A small network was shown many inputs. Here are its activations along a few directions, one row for each input.
Each table varies a few parts of the input and shows all the possible inputs, shuffled.
Descriptions start from the smaller parts, as in this example, which fits no table here: values(2) and (point or line(9) or (line(6) and ring(8))).
Shared parts are said once, and a part with two or three values counts as separate values.
In the rows, 128 means zero.

Other details of the inputs vary at random and push rows far along two fixed directions, the same in every table; ignore that.

Rows:
R1: [115 170 149  98  97 143 103 159 141 107 164  82 105 113 167  89]
R2: [103 153 122 134 116  98 139 138 104 111 145 129 109 147 167 161]
R3: [121 154 168 120 113 118 150  60 133  63 170 147  91 147 158 145]
R4: [119 124 128 117 115 125 124 175 138 146 133  89 124  96 107  78]
R5: [146  63 117 182 191 143 174 118 100 196  92 167 163 124  61 141]
R6: [153 108 114  63 107 136 125 182 142 121 111  98 127 135 131  69]
R7: [113  86 120 146 172 149 153 132 133 169 127 128 158 121  89 113]
R8: [125 132 113 169 142 104 123  76 108 122 122 178 131 148 125 209]
R9: [ 90 164 112 134 118 114 106  84 133  84 163 145 123 138 167 183]
R10: [156 130 119 110 115 142  96 150 166 134 131 104 143 105 107  85]
R11: [137 108  98 130 128 102 119 130 144 145  95 154 137 116  76 115]
R12: [150 112 166 151 149 128 162  76 134 118 146 142 119 125  93 116]
R13: [ 74 167 147 161 130 134 129 105 113 104 171 123 112 115 178 170]
R14: [118 127 133 181 153 118 150 127  95 151 125 137 132 124 125 159]
R15: [102 165 140 150 117 146  94  69 138  98 171 141 132 109 169 159]
R16: [154 112  80  98 109 132 105 199 166 130 161  55 170 114 117  82]
R17: [128  68 141 170 186 140 147  99 115 194  87 170 150 115  56 117]
R18: [105 148 118 148 129 138 107  99 141 108 170 119 150 113 145 159]
R19: [145 106 136 150 145  91 148 130  99 177  48 170 110 128  47 119]
R20: [154 135 136 119 116 136 124 179 127 137 115  91 121 120 122  79]
R21: [166  99 113 148 146 102 127 114 134 169  53 181 132 125  43 127]
R22: [117 148 150 136 139 173 134  87 109 107 166 129 127 136 199 168]
R23: [121 116 149 123 143 131 129  94 114 134  99 174 115 141 120 138]
R24: [179 111 128 144 132 140 111 135 142 147  93 130 147 115  90 118]
R25: [115 128 111  85  91 101 125 190 142 132 126  91 111 117 113  75]
R26: [104 149 169 128 140 171 108  74 121 106 164 142 113 127 185 146]
R27: [150 130 122 123 125 125 137 188 127 146 121  82 136 122 129  92]
R28: [133 168 140 127  99 133  97  85 135  78 129 152 105 148 179 179]
R29: [163 111 135 206 168 129 135  67 102 165  80 182 152 127  88 201]
R30: [118 182 146 102  82 122 114 134 118  80 141 112  87 149 197 131]
R31: [112 120  94  78  99  93 133 223 148 128 134  68 126 119 112  71]
R32: [110 177 144 135 109 110 133 108  99  98 134 134  97 158 195 176]
R33: [160  94 140 131 155 159 135 128 117 159 101 135 135 119 107 106]
R34: [ 92 121 118  96 128 129 138 140 138 116 150 121 139 142 143 120]
R35: [167 119  87  82  97 113 111 192 164 122 115  83 143 136 117  99]
R36: [127 141 116  62  97 143 130 163 137  92 158  90 125 148 187 112]
R37: [131  98  94  85 121 126 150 183 136 136 137 108 145 141 120  98]
R38: [ 93 117 148 142 146 126 137  72 109 133 115 180 122 142 131 159]
Description of these inputs: values(2) and (point or (values(3) and ring(6))).
Question: The inputs of R37 and R5 match in every part but the values(2) part. If R21 is changed in the same way as R37 into R5, which row does it become?
Answer: R10
Question: Which other rows does R9 become when the values(2) part takes its other values? List them by row number.
Answer: R18
Question: Start at R20 and move only the ring(6) part, one step at a time. The first step leads to R27. Which rows follow, in order?
Answer: R14, R13, R4, R1
Question: Which other rows does R20 become when the values(2) part takes its other values? List them by row number.
Answer: R30

Rows:
R39: [150 139 130 135 120 127 108 101 117 125 103 161 119 137 138 164]
R40: [123 127 160 150 144 145 139  84 123 130 136 151 111 111 125 124]
R41: [152  92 125 184 176 143 126 126 136 178 113 134 165  93  55 121]
R42: [135 141 141  88  94 140 115 180 154 113 153  60 113 110 143  62]
R43: [118 122 144 139 150 138 162 102 104 127 135 151 122 141 139 147]
R44: [ 52 177 162 139 130 137 140  62  98  94 185 161  93 140 208 191]
R45: [108 157  93  76  76 102 102 188 145  90 156  80 115 129 163 105]
R46: [129 115 144 126 143 149 124  81 122 126 126 160 133 140 133 139]
R47: [ 98 129 115 137 127 102 129 103 129 115 119 162 121 138 120 164]
R48: [155  74 135 138 169 146 155 129 110 178  75 159 140 125  67  99]
R49: [127 121 129 164 164 166 113  97 121 143 141 132 158 116 144 160]
R50: [132 177 139 100  83 131  96 156 152  93 159  76 105 122 166  96]
R51: [108 199 167 148 111 148 100  60 103  81 149 157  93 152 228 204]
R52: [154  88 133 157 158 110 172 150  98 175  73 145 135 133  74 125]
R53: [123 122 116 169 155 146 138 106 114 139 151 126 160 124 142 170]
R54: [161  86 142 149 158 132 149 143 105 180  61 150 133 126  75 113]
R55: [102 122  83 102 106 142 119 207 159 135 181  53 165 105 143  85]
R56: [125 127 153 145 139 134 123  70 136 122 138 156 126 119 117 128]
R57: [114 183 141 144 103 121 115  68 105  71 160 157  98 153 209 215]
R58: [104 133 112  72  96 113 132 219 140 124 151  56 121 121 148  66]
R59: [169 110 126 157 136 103 123 122 123 158  73 158 132 111  50 122]
R60: [119  76 116 142 161  98 154 129 120 173  95 161 140 131  56 119]
R61: [115 152  95  77  87 100 117 221 146 118 137  62 120 128 143  73]
R62: [150 147 101  77  86 116 123 216 150 112 139  59 127 138 152  75]
R63: [146 122  87  52  86 120 117 198 182  94 155  66 139 139 137  76]
R64: [165  87 113 129 149 124 131 116 137 162  62 169 146 131  58 128]
R65: [ 98 188 163 146 110 138  98  28 136  63 166 167 107 130 191 190]
R66: [152  71 119 141 165 113 162 120 119 164  91 156 148 142  59 123]
Question: What is each input in this table made of?
Answer: line(4) and (point or ring(6))
Question: The inputs of R61 and R62 match in every part but the line(4) part. If R47 is changed in the same way as R61 into R62, which row does it become?
Answer: R63
Question: List by row number the other rows that have the line(4) part in common with R40.
Answer: R41, R42, R50, R56, R59, R65
Question: Which other rows does R64 become when the ring(6) part takes its other values? List them by row number.
Answer: R39, R46, R48, R51, R54
